These are the activations of a small network on made-up records, seen along a few directions, one row for each record.
Each row is followed by the record's values for the fields Dibar, Kov, Rupu, Pabe, Gabi, Rerol.
A field that a record lacks is written none.
The largest differences between rows may come from other fields.
In the rows, 500 means zero.
Strong random noise was added to every row along 15 fixed directions; ignore it. To show where, here is one row again and again, with new noise each time:
[335 626 653 345 659 502 499 415 412 560 473 513 449 547 394 497 483 485
 681 556 438 434 479 561 453 445 448 789 429 510 565 466 378 514 462 363
 474]
[520 569 429 509 556 404 555 562 595 476 707 526 530 468 524 651 675 705
 495 517 598 515 456 311 618 693 468 472 576 479 308 294 536 472 514 556
 584]
[292 729 519 474 463 394 479 509 626 477 879 509 677 592 313 608 525 637
 782 622 535 363 451 317 691 760 294 663 491 551 517 510 493 420 524 295
 572]
[659 438 246 522 420 442 514 510 615 440 641 349 532 489 366 620 622 683
 575 517 612 668 480 267 586 694 424 363 582 402 390 419 580 498 486 515
 597]
[506 510 241 355 576 359 606 434 488 476 542 396 336 539 726 490 598 578
 267 405 528 591 427 482 458 476 535 497 617 467 398 609 749 521 485 646
 537]
[587 236 642 607 478 590 482 556 414 296 329 546 700 530 460 531 460 665
 680 387 383 443 507 518 374 374 627 442 261 588 582 367 349 692 483 381
 399]
[659 708 441 687 704 337 500 494 456 511 476 232 556 580 525 516 483 504
 417 513 392 422 727 304 449 725 573 609 471 486 498 316 696 422 690 537
 442]
[517 471 815 157 653 518 424 569 406 337 405 417 266 558 333 553 402 630
 498 387 460 188 600 488 434 333 542 701 299 659 374 383 360 446 571 261
 361]
[383 450 732 441 513 514 630 424 508 617 505 631 481 458 615 456 572 467
 339 571 400 475 485 514 599 392 497 729 334 535 531 281 344 580 402 634
 587]
[142 571 458 412 392 295 542 412 598 443 787 589 464 586 648 405 537 569
 383 440 449 386 376 485 654 527 436 521 489 562 499 725 788 468 486 521
 594]
[676 538 548 675 567 339 608 662 570 512 343 398 577 744 617 605 513 521
 354 557 530 686 575 438 489 676 439 390 682 755 369 426 317 443 550 307
 378]
[621 610 588 603 705 728 394 553 391 619 370 507 584 276 482 610 543 509
 483 493 429 606 421 504 506 312 731 320 538 561 391 370 310 503 509 435
 516]
[387 433 631 304 273 669 512 505 517 579 628 491 608 518 421 538 435 391
 624 562 521 454 392 598 574 409 340 601 466 703 640 742 189 526 382 292
 510]
[417 490 545 543 526 602 410 253 570 610 445 429 423 309 427 520 677 442
 633 506 513 472 756 340 652 858 494 570 545 295 260 569 445 702 321 280
 672]
[461 425 511 563 399 472 510 567 659 509 568 680 452 397 540 493 626 502
 332 433 521 561 439 496 545 552 471 444 604 378 491 485 558 586 409 561
 594]
[520 566 393 481 553 305 507 479 552 483 410 349 351 725 427 468 453 398
 473 601 520 587 605 407 519 677 354 512 576 459 444 587 563 445 537 348
 539]
[468 270 491 596 349 506 519 526 450 349 410 510 614 623 868 452 434 330
 361 429 449 287 622 529 531 587 576 264 380 666 421 791 494 679 515 405
 550]

[482 560 299 576 491 473 450 462 601 564 481 512 505 440 322 417 518 545
 585 418 459 825 323 645 304 386 421 596 736 300 827 681 679 568 380 459
 435] : <Dibar:y4 Kov:f3 Rupu:d1 Pabe:k2 Gabi:v2 Rerol:h2>
[641 597 281 366 736 537 395 487 503 366 485 360 394 416 411 547 506 707
 507 363 540 482 511 422 424 442 552 522 583 356 343 588 625 564 504 387
 516] : <Dibar:y4 Kov:f3 Rupu:d1 Pabe:k4 Gabi:none Rerol:none>
[524 427 691 362 516 636 522 480 455 575 289 507 359 468 377 596 540 560
 539 602 522 681 493 500 583 296 522 500 454 628 351 394 187 520 366 320
 480] : <Dibar:y5 Kov:f3 Rupu:d2 Pabe:k3 Gabi:v1 Rerol:none>
[456 567 406 310 697 590 401 370 325 567 447 464 206 278 387 469 593 515
 613 381 546 543 408 623 335 356 599 584 560 245 456 415 662 448 521 713
 513] : <Dibar:y5 Kov:f2 Rupu:none Pabe:k2 Gabi:v2 Rerol:h1>
[543 528 385 505 725 575 470 444 346 496 405 505 413 373 811 583 584 498
 472 415 583 394 620 514 418 663 709 353 600 466 169 557 574 613 534 526
 520] : <Dibar:y5 Kov:f3 Rupu:d1 Pabe:k2 Gabi:v2 Rerol:h2>
[457 352 633 526 518 647 455 535 427 513 263 667 445 407 509 561 564 477
 613 521 531 647 447 628 477 427 572 342 528 529 376 433 253 588 368 410
 503] : <Dibar:y1 Kov:f2 Rupu:none Pabe:k2 Gabi:v1 Rerol:h2>
[401 335 524 449 366 435 588 323 456 470 481 323 461 496 490 465 602 838
 584 288 459 687 439 555 451 404 557 524 473 615 516 513 621 493 410 536
 352] : <Dibar:y3 Kov:f3 Rupu:d2 Pabe:k2 Gabi:v2 Rerol:h1>
[496 403 690 699 456 528 561 549 496 632 402 726 681 530 606 412 448 272
 395 626 396 548 416 602 512 376 493 488 390 563 676 315 307 515 506 666
 555] : <Dibar:y6 Kov:f3 Rupu:d1 Pabe:k2 Gabi:v2 Rerol:h1>
[784 187 365 721 405 528 498 473 500 334 197 428 573 550 488 393 412 287
 526 533 439 484 805 423 349 649 482 507 306 191 670 489 528 810 477 548
 560] : <Dibar:y4 Kov:f2 Rupu:none Pabe:k4 Gabi:none Rerol:none>
[349 456 380 417 456 446 517 398 515 477 636 502 498 559 447 406 509 497
 528 547 462 534 334 453 601 340 436 466 365 429 567 524 629 473 488 662
 662] : <Dibar:y6 Kov:f1 Rupu:none Pabe:k4 Gabi:none Rerol:none>
[690 448 296 497 404 489 721 528 608 606 645 470 622 518 704 564 638 467
 314 541 567 620 450 452 427 615 377 702 652 450 634 475 469 618 410 722
 532] : <Dibar:y6 Kov:f1 Rupu:none Pabe:k2 Gabi:v2 Rerol:h1>
[536 585 461 422 568 457 456 559 498 471 468 457 397 622 464 446 339 439
 296 596 477 521 459 499 592 332 467 455 473 554 475 557 514 387 575 460
 553] : <Dibar:y7 Kov:f3 Rupu:d1 Pabe:k1 Gabi:v1 Rerol:none>
[605 566 595 739 577 510 437 724 536 542 358 648 542 460 445 594 573 410
 550 500 533 517 546 509 355 628 515 418 649 371 532 333 411 515 546 453
 421] : <Dibar:y6 Kov:f3 Rupu:d2 Pabe:k2 Gabi:v1 Rerol:h1>
[699 266 434 486 580 363 608 542 449 292 265 559 465 672 671 497 469 521
 450 480 516 506 553 503 311 499 548 491 416 490 469 398 523 634 528 538
 410] : <Dibar:y4 Kov:f2 Rupu:none Pabe:k2 Gabi:v2 Rerol:h1>
[582 617 463 449 593 604 412 452 528 499 488 463 450 441 270 518 370 507
 568 641 449 521 536 437 547 403 487 624 442 350 514 504 467 509 458 368
 596] : <Dibar:y3 Kov:f3 Rupu:d1 Pabe:k3 Gabi:v2 Rerol:none>
[692 394 372 311 422 504 427 561 702 320 616 434 369 426 247 567 520 758
 433 393 560 558 425 334 504 450 453 543 523 375 467 484 634 523 454 450
 505] : <Dibar:y6 Kov:f2 Rupu:none Pabe:k2 Gabi:v2 Rerol:h2>
[589 412 494 709 444 521 488 424 532 490 469 385 750 472 492 490 519 663
 568 402 389 610 540 444 481 540 623 435 481 595 537 489 512 575 501 471
 399] : <Dibar:y2 Kov:f3 Rupu:d1 Pabe:k1 Gabi:v2 Rerol:none>
[511 611 586 499 556 393 675 570 622 501 571 528 602 675 657 576 524 660
 274 605 474 593 402 394 696 410 426 517 479 778 417 391 364 438 458 465
 488] : <Dibar:y1 Kov:f2 Rupu:none Pabe:k4 Gabi:none Rerol:none>
[482 356 525 383 323 361 561 426 590 408 575 340 435 657 482 453 461 508
 570 339 586 365 655 598 359 772 324 771 603 572 590 733 570 527 475 351
 333] : <Dibar:y3 Kov:f1 Rupu:none Pabe:k3 Gabi:v2 Rerol:none>
[408 627 418 381 681 489 615 483 327 494 567 487 530 607 587 587 458 584
 623 677 518 502 392 474 611 376 473 530 381 583 431 355 380 412 582 602
 600] : <Dibar:y1 Kov:f3 Rupu:d2 Pabe:k4 Gabi:none Rerol:none>
[377 614 355 458 695 551 447 319 210 532 298 399 463 589 603 410 394 274
 703 601 454 440 549 601 401 485 581 487 425 412 490 744 525 557 529 415
 572] : <Dibar:y7 Kov:f1 Rupu:none Pabe:k2 Gabi:v2 Rerol:h1>
[474 538 470 272 651 502 474 435 411 568 548 414 416 456 482 597 613 653
 625 439 625 558 370 489 478 473 589 411 629 631 230 454 472 364 520 510
 441] : <Dibar:y6 Kov:f3 Rupu:d1 Pabe:k1 Gabi:v2 Rerol:none>
[485 381 454 585 532 608 435 494 521 285 578 717 593 299 613 509 520 808
 438 274 398 417 385 494 508 318 746 354 380 418 413 536 645 694 458 533
 540] : <Dibar:y2 Kov:f3 Rupu:d1 Pabe:k2 Gabi:v2 Rerol:h1>
[591 273 573 304 416 569 488 418 590 322 365 408 462 600 266 483 440 688
 581 464 411 492 559 368 504 327 426 674 282 479 550 537 360 687 349 225
 484] : <Dibar:y6 Kov:f3 Rupu:d2 Pabe:k2 Gabi:v2 Rerol:h1>
[620 442 190 376 414 453 475 559 381 460 516 275 354 569 586 437 435 260
 390 480 584 394 510 503 426 453 496 286 476 401 581 674 762 362 666 804
 568] : <Dibar:y1 Kov:f3 Rupu:d2 Pabe:k4 Gabi:none Rerol:none>
[510 537 606 488 512 521 516 361 476 572 551 303 567 459 473 561 578 592
 626 442 526 438 657 418 485 701 531 655 496 635 415 457 478 471 504 412
 399] : <Dibar:y5 Kov:f1 Rupu:none Pabe:k2 Gabi:v2 Rerol:h1>
[364 677 692 505 779 432 357 513 413 397 384 632 416 487 292 465 455 571
 755 401 399 296 533 583 297 494 627 659 442 415 541 371 609 481 585 361
 369] : <Dibar:y1 Kov:f1 Rupu:none Pabe:k4 Gabi:none Rerol:none>
[734 616 552 466 663 550 474 588 343 619 289 256 439 413 525 613 527 519
 434 283 532 576 568 634 203 469 701 493 766 704 442 519 471 405 566 379
 154] : <Dibar:y1 Kov:f1 Rupu:none Pabe:k1 Gabi:v1 Rerol:none>
[775 591 363 444 593 553 390 546 508 502 496 189 470 479 354 586 465 458
 462 470 568 450 617 347 461 595 525 427 602 503 388 551 527 392 620 396
 469] : <Dibar:y6 Kov:f1 Rupu:none Pabe:k4 Gabi:none Rerol:none>
[466 619 292 302 769 442 648 240 395 498 377 398 474 749 480 522 407 667
 706 759 453 733 484 405 585 461 442 742 425 535 398 495 386 556 419 284
 545] : <Dibar:y5 Kov:f3 Rupu:d1 Pabe:k1 Gabi:v2 Rerol:none>
[420 603 149 446 430 454 472 475 457 518 706 337 494 578 380 562 569 354
 830 651 650 425 564 363 562 780 248 582 500 166 589 626 654 500 501 575
 686] : <Dibar:y2 Kov:f3 Rupu:d2 Pabe:k1 Gabi:v1 Rerol:none>
[351 544 649 499 499 778 447 239 393 739 532 381 667 284 537 472 570 409
 684 451 404 416 595 556 523 494 575 678 469 582 527 654 338 633 353 420
 500] : <Dibar:y5 Kov:f3 Rupu:d1 Pabe:k1 Gabi:v2 Rerol:none>
[545 440 243 524 532 471 579 555 417 531 428 570 424 513 678 540 565 378
 474 587 632 677 435 540 460 557 510 308 624 352 438 503 532 519 497 738
 600] : <Dibar:y1 Kov:f3 Rupu:d1 Pabe:k1 Gabi:v1 Rerol:none>
[545 552 354 390 532 389 457 676 536 346 540 386 440 705 339 577 463 637
 606 451 610 586 352 465 446 435 391 324 618 571 452 643 574 348 565 326
 416] : <Dibar:y2 Kov:f1 Rupu:none Pabe:k4 Gabi:none Rerol:none>

Here are new rows. What are their fields?
[581 521 441 496 600 337 634 539 547 421 496 541 648 759 573 588 495 583
 504 711 478 577 446 315 611 516 463 530 388 623 422 309 401 510 526 455
 516] : <Dibar:y6 Kov:f2 Rupu:none Pabe:k1 Gabi:v1 Rerol:none>
[506 660 814 514 472 415 475 519 652 624 600 461 372 449 237 516 481 595
 373 532 494 473 628 396 623 613 425 653 534 591 472 237 459 244 568 460
 428] : <Dibar:y1 Kov:f3 Rupu:d1 Pabe:k2 Gabi:v2 Rerol:h1>
[519 508 337 150 570 572 464 315 526 535 457 347 144 428 574 429 494 352
 218 542 569 455 612 405 694 469 489 484 527 412 173 807 535 552 405 405
 728] : <Dibar:y4 Kov:f1 Rupu:none Pabe:k4 Gabi:none Rerol:none>
[521 461 516 428 453 560 507 475 454 558 575 493 367 275 322 496 579 656
 471 447 491 561 449 472 495 325 548 551 397 336 565 250 579 445 485 751
 519] : <Dibar:y4 Kov:f3 Rupu:d1 Pabe:k2 Gabi:v1 Rerol:h1>
[448 515 641 409 459 511 552 526 468 558 445 404 338 494 638 507 513 399
 312 430 539 353 670 546 526 551 465 571 528 582 440 599 467 468 489 484
 454] : <Dibar:y1 Kov:f3 Rupu:d2 Pabe:k4 Gabi:none Rerol:none>
[374 461 460 500 506 404 531 418 502 508 529 567 455 492 397 406 571 558
 662 467 486 597 387 601 399 457 460 552 502 343 623 407 653 497 474 664
 518] : <Dibar:y3 Kov:f1 Rupu:none Pabe:k4 Gabi:none Rerol:none>
[418 494 422 414 336 446 408 603 678 417 539 532 191 488 344 479 473 373
 391 465 612 407 622 481 580 670 289 465 659 249 478 762 646 481 464 338
 602] : <Dibar:y1 Kov:f3 Rupu:d2 Pabe:k4 Gabi:none Rerol:none>
[646 526 292 611 517 579 554 745 615 442 660 774 762 478 660 714 547 599
 569 614 695 635 284 492 558 622 418 322 695 496 415 515 273 630 442 446
 611] : <Dibar:y4 Kov:f3 Rupu:d1 Pabe:k2 Gabi:v2 Rerol:h2>
[285 410 386 598 614 392 598 218 334 606 319 508 510 587 596 355 586 466
 703 557 432 816 346 602 440 408 597 377 448 455 503 465 599 526 447 701
 546] : <Dibar:y6 Kov:f1 Rupu:none Pabe:k4 Gabi:none Rerol:none>
[509 609 573 490 481 648 450 596 477 766 512 515 424 333 480 551 588 204
 528 574 645 512 511 614 454 567 404 503 715 414 533 516 283 405 475 561
 528] : <Dibar:y4 Kov:f3 Rupu:d2 Pabe:k2 Gabi:v2 Rerol:h1>
[692 458 394 410 540 480 565 443 451 631 327 276 460 594 425 475 470 471
 414 541 450 830 373 522 401 245 519 516 591 625 606 485 443 413 487 555
 391] : <Dibar:y6 Kov:f3 Rupu:d1 Pabe:k1 Gabi:v2 Rerol:none>
[670 389 651 705 463 701 449 457 449 494 504 402 752 256 634 482 528 637
 292 349 281 399 573 368 580 305 856 313 269 700 450 298 525 558 565 656
 450] : <Dibar:y5 Kov:f2 Rupu:none Pabe:k1 Gabi:v2 Rerol:none>
[708 408 491 469 602 562 544 595 487 498 340 507 465 492 514 525 527 484
 393 486 521 579 466 535 376 385 547 511 536 468 494 367 376 561 487 552
 464] : <Dibar:y6 Kov:f1 Rupu:none Pabe:k4 Gabi:none Rerol:none>
[325 441 507 587 370 399 579 466 494 562 549 570 461 575 831 453 565 283
 392 575 615 430 547 523 632 779 452 276 588 579 300 633 531 457 527 615
 606] : <Dibar:y7 Kov:f2 Rupu:none Pabe:k2 Gabi:v2 Rerol:h1>
[575 451 433 592 501 496 422 286 596 434 522 359 591 393 490 379 510 586
 358 442 304 444 638 256 605 524 661 529 301 374 505 459 759 627 494 556
 597] : <Dibar:y6 Kov:f2 Rupu:none Pabe:k2 Gabi:v2 Rerol:h2>
[424 485 671 395 441 565 347 551 615 371 500 562 470 513 437 482 412 532
 386 414 424 373 465 476 608 353 536 356 490 672 395 753 428 517 471 151
 477] : <Dibar:y6 Kov:f2 Rupu:none Pabe:k2 Gabi:v2 Rerol:h2>
[476 568 532 523 536 554 396 653 559 550 652 717 404 294 563 497 583 400
 322 384 575 364 437 557 487 490 546 410 636 328 455 417 622 453 563 730
 588] : <Dibar:y5 Kov:f3 Rupu:d1 Pabe:k1 Gabi:v2 Rerol:none>
